These are the activations of a small neural network, seen along a few directions. Each row is one input.
In each table, some parts of the input vary, and every possible input appears once, in random order.
Descriptions start from the smaller parts, as in this example, which fits no table here: one of 2 separate values, together with either a single point or one of 9 places around a ring or (one of 4 places along a line, together with one of 8 places around a ring).
Shared parts are said once, and a part with two or three values counts as separate values.
(in the rows, 128 means zero)

Other details of the inputs vary at random and push rows far along two fixed directions, the same in every table; ignore that.

A family of inputs:
r1: [147 129 169 124 185  85 134 134 151 154 124 133 174 160]
r2: [123 148 126 118  65 157 105 169 104 104 115 131 116 116]
r3: [136 185 137  80 119 127 184 149 135 136 131 125 126 161]
r4: [124 125 155 163 185  74 139  91 160 146 143 138 121 135]
r5: [155  41 151  97 118 130 127 110 124 136 122 115 159 154]
r6: [146 196 165 135 152 125 173 194 141 140 149 138  65 194]
r7: [122  57 118 155 118 134  79  94 109 146 114 147 165  48]
r8: [132 138 132 116  84 153 125 166  97 110 104 146 131 122]
r9: [134 148 140 120 187  77 192 102 161 172 134 121 140 179]
r10: [120 138 105 130  81 173 124 159  99 111 119 162 101 109]
r11: [139  87 141 157 118 119  90 108 125 166 137 152 141 124]
r12: [115  93 130 150 151  89  91  76 140 139 126 135 150 106]
r13: [122 133 144 147 188  73 131 110 151 147 133 109 155 161]
r14: [120 193  89 109 156 124 148 166 126 100 118 106 109 152]
r15: [126 121  77  89 102 161 128 100 114  82 134 105 103 126]
r16: [145 147 160 130 166  88 114 136 146 147 134 116 152 159]
r17: [132 129 101  63  81 168 129 149 113  71 130  91 147 138]
r18: [142 147  96 117  97 174 124 167 109 119 116 146  82 124]
r19: [144  21 122 116  92 154 104  80 118 140 130 130 156 121]
r20: [123  85 160 172 115 123  90  98 125 148 149 149 140 114]
r21: [125  83 113 132 165  89  97  79 142 146 111 138 155  97]
r22: [127 194 152 138 142 119 139 169 143 105 144 108 119 167]
r23: [137  87 150 120 122 129 151  88 145 187 132 166 138 135]
r24: [138 192 144 164 187 145 160 171 135 134 162 117  42 167]
r25: [125 113 121 116 136 108 159  73 150 152 121 143 134 121]
r26: [140  92 143 114 146  97  88 116 137 143 103 121 208 109]
r27: [131  93 107 105 161 106 143  94 137 127 139  92 158 169]
r28: [131  89 130 160 142 127  87 105 125 156 133 131 133  90]
r29: [ 82 169  96 138  71 135 121 139 106  68 118 106 145  86]
r30: [102 205 124 151 151 115 157 156 131  96 135  91  95 165]
r31: [134 105  81  99  96 204 124 132 108  99 136  99  93 105]
r32: [125 151  98 110  97 190 159 136 122 127 121 133  86 101]
r33: [152 187 159  88 144 139 212 176 143 161 134 146  71 200]
r34: [119 139 126 134 175  85 140 117 127 133 123 121 157 141]
r35: [152  85 124 145 175 125 103 110 131 168 119 132 131  94]
r36: [102  74 115 137 123 104  87  73 117 123 111 149 175  67]
r37: [111 172 123 125  74 138 123 165 123  78 124 117 146 102]
r38: [134 150 165 164 213  70 148 106 165 153 160 125  90 180]
r39: [139 128 119 100  93 152 115 170 101 118  98 134 129 115]
r40: [ 98 126 137 138  33 167  90 149 106  78 122 129 142  87]
r41: [117 141 113 160 103 159 120 143 117 106 135 134  96  77]
r42: [112 142 121 150  66 167 122 150 117 103 134 151 100  99]
Description of these inputs: one of 6 places around a ring, together with either one of 2 separate values or one of 5 places along a line.
- Changing only the place on the ring of 6 turns r42 into r41. The same change can be made to r20. Which row results? => r24
- Changing only the place on the ring of 6 turns r30 into r40. The same change can be made to r34. Which row results? => r8
- Which other rows does r11 become when the place on the ring of 6 takes its other values? List them by row number. => r2, r12, r13, r16, r28
- Which other rows does r16 become when the place on the line of 5 takes its other values? List them by row number. => r1, r22, r26, r37
- Which other rows does r18 become when the place on the ring of 6 takes its other values? List them by row number. => r14, r21, r26, r35, r39
